A small network was shown many inputs. Here are its activations along a few directions, one row for each input.
In each table, some parts of the input vary, and every possible input appears once, in random order.
A made-up example of a description, with smaller parts first: one of 5 places around a ring, together with either a single point or one of 9 places around a ring or (one of 3 separate values, together with one of 4 places along a line).
Shared parts are said once, and a part with two or three values counts as separate values.
In the rows, zero is written as 128.

Other details of the inputs shift rows strongly along three fixed directions, in all tables alike. That doesn't count.

A family of inputs:
R1: 128 137 137 93 126 129 114 105 145 107 127
R2: 67 110 82 221 106 108 151 230 122 137 147
R3: 133 130 157 111 128 144 107 101 149 104 125
R4: 175 70 100 153 112 121 152 125 70 134 131
R5: 108 173 140 199 160 69 147 164 132 162 107
R6: 151 114 132 130 146 112 154 129 91 148 113
R7: 106 127 118 100 120 146 109 119 141 127 149
R8: 194 66 109 127 124 127 160 114 49 157 122
R9: 214 58 117 118 133 124 159 75 42 151 113
R10: 96 118 122 225 113 112 151 207 128 133 136
R11: 200 101 132 114 155 121 156 88 56 150 108
R12: 149 161 177 127 152 114 129 117 139 136 106
R13: 92 111 100 110 111 155 108 133 138 110 160
R14: 122 121 135 116 106 156 108 127 151 109 140
R15: 90 109 104 102 101 157 115 144 143 114 150
R16: 121 144 136 89 131 144 118 100 140 128 129
R17: 118 130 138 93 134 134 116 96 145 120 125
R18: 105 124 105 108 105 148 107 135 134 101 144
R19: 132 159 145 121 143 114 135 122 151 137 118
R20: 116 136 117 102 114 150 115 120 142 117 144
R21: 134 133 157 103 128 144 110 108 147 104 123
R22: 128 143 135 100 130 138 116 90 145 116 132
R23: 113 129 113 105 114 141 99 118 142 122 140
R24: 108 119 105 104 105 155 117 145 147 106 150
R25: 135 174 165 110 164 104 141 115 145 149 98
R26: 98 161 119 181 132 99 145 191 121 144 124
R27: 133 137 142 184 140 108 146 158 130 144 115
R28: 104 117 107 108 98 147 112 140 143 103 147
R29: 115 131 118 115 108 138 105 107 142 110 136
R30: 115 179 155 176 168 83 161 145 133 163 102
R31: 116 139 119 96 119 149 115 125 137 113 143
R32: 206 109 161 104 144 128 138 84 84 133 108
R33: 164 148 178 106 154 120 125 90 132 124 103
R34: 117 137 120 105 109 141 107 114 139 116 135
R35: 126 176 158 116 168 100 130 117 135 157 115
R36: 104 150 132 139 134 110 125 151 141 138 123
R37: 107 117 110 113 95 144 113 132 148 109 146
R38: 108 161 139 135 154 107 127 125 147 152 124
R39: 121 144 135 86 137 144 118 105 137 119 127
R40: 126 153 144 139 148 98 126 118 145 150 109
R41: 132 129 151 116 125 144 108 95 155 110 126
R42: 99 157 122 187 146 99 160 181 128 161 120
R43: 141 183 176 124 168 80 131 98 144 159 92
R44: 119 117 139 119 112 152 109 121 150 98 138
R45: 207 55 101 117 126 139 160 107 43 138 122
R46: 106 126 119 95 127 146 110 122 137 118 146
R47: 116 138 120 97 124 147 117 122 136 108 141
R48: 135 131 127 151 132 106 140 134 129 141 119
R49: 108 112 98 114 103 154 117 135 156 109 149
R50: 147 181 163 114 163 96 122 88 135 134 100
R51: 105 103 119 126 88 165 110 146 150 101 152
R52: 100 113 98 116 105 148 98 131 138 106 151
R53: 150 110 137 110 125 150 117 117 124 109 129
R54: 110 155 122 169 140 109 146 162 135 146 126
R55: 128 161 147 130 153 106 137 123 151 129 116
R56: 125 131 137 98 127 138 121 94 153 119 123
R57: 187 65 93 139 121 136 161 125 61 151 122
R58: 100 116 100 107 107 149 99 138 135 106 150
R59: 136 134 156 109 133 143 108 99 149 106 124
R60: 106 122 119 108 121 142 111 108 145 120 147
R61: 108 77 90 212 86 141 153 221 98 129 153
R62: 144 157 153 126 152 104 136 102 147 135 113
R63: 127 135 137 100 124 129 113 98 147 108 128
R64: 130 168 145 158 164 84 132 128 133 162 102
R65: 117 132 114 111 111 142 105 110 143 115 134
R66: 136 170 162 113 167 103 141 113 142 142 97
R67: 97 116 96 109 100 152 98 143 136 112 152
R68: 103 121 101 113 108 156 115 134 139 101 155
R69: 199 41 100 134 101 160 144 133 40 127 139
R70: 105 103 116 133 89 162 106 143 155 103 151
R71: 106 103 121 134 98 164 106 138 156 102 144
R72: 141 165 167 112 170 95 135 86 145 158 94
R73: 131 152 139 143 152 104 150 150 131 136 115
R74: 114 113 126 204 117 115 151 186 123 131 132
R75: 210 104 141 114 153 114 162 89 67 162 98
R76: 177 40 80 158 101 131 150 132 49 138 137
R77: 94 163 125 182 146 102 160 196 122 159 123
R78: 95 126 107 195 129 96 154 205 113 144 128
Each input here is: one of 6 places around a ring, together with either one of 3 separate values or (one of 2 separate values, together with one of 5 places around a ring).
Changing only the place on the ring of 6 turns R61 into R10. The same change can be made to R75. Which row results? -> R56
Which other rows does R26 become when the place on the ring of 6 takes its other values? List them by row number. -> R18, R29, R34, R50, R65
Which other rows does R51 become when the choice among 3 separate values takes its other values? List them by row number. -> R14, R61
Which other rows does R39 become when the place on the ring of 5 takes its other values? List them by row number. -> R18, R46, R47, R58
A walk changes only the place on the ring of 6. It starts at R69 and steps to R14. List the rest of the walk in order. -> R27, R41, R59, R53
Which other rows does R5 become when the place on the ring of 5 takes its other values? List them by row number. -> R22, R29, R30, R60

A family of inputs:
R79: 135 100 125 102 108 168 125 127 118 115 144
R80: 126 71 112 114 97 163 122 134 131 108 144
R81: 90 143 119 204 125 90 140 187 128 135 128
R82: 116 165 144 124 128 113 106 104 164 116 124
R83: 124 169 168 100 144 127 131 113 166 124 116
R84: 136 118 100 133 151 95 158 133 84 168 122
R85: 122 182 153 111 143 113 109 110 160 119 113
R86: 135 104 107 104 109 168 115 133 108 109 150
R87: 180 124 142 152 143 98 136 105 81 149 111
R88: 115 144 153 119 129 130 124 119 179 124 118
R89: 173 121 155 136 155 114 168 125 84 148 103
R90: 177 122 137 133 157 112 152 129 74 140 114
R91: 184 134 139 134 157 111 158 126 81 144 109
R92: 130 85 121 118 102 162 118 128 136 121 140
R93: 106 145 154 131 137 121 113 105 173 118 121
R94: 114 167 150 109 140 117 105 116 151 113 118
R95: 112 152 158 132 137 126 109 102 173 126 120
R96: 136 107 107 110 105 154 101 124 110 108 146
R97: 104 100 74 97 108 150 120 126 113 137 155
R98: 41 146 66 198 118 101 160 229 139 161 147
R99: 132 86 106 130 97 155 118 114 137 108 145
Changing only one part turns R96 into R85. The same change can be made to R79. Which row results? -> R83
What is each input in this table made of? -> one of 3 separate values, together with either a single point or one of 6 places around a ring
A walk changes only the place on the ring of 6. It starts at R94 and steps to R81. List the rest of the walk in order. -> R93, R80, R89, R90
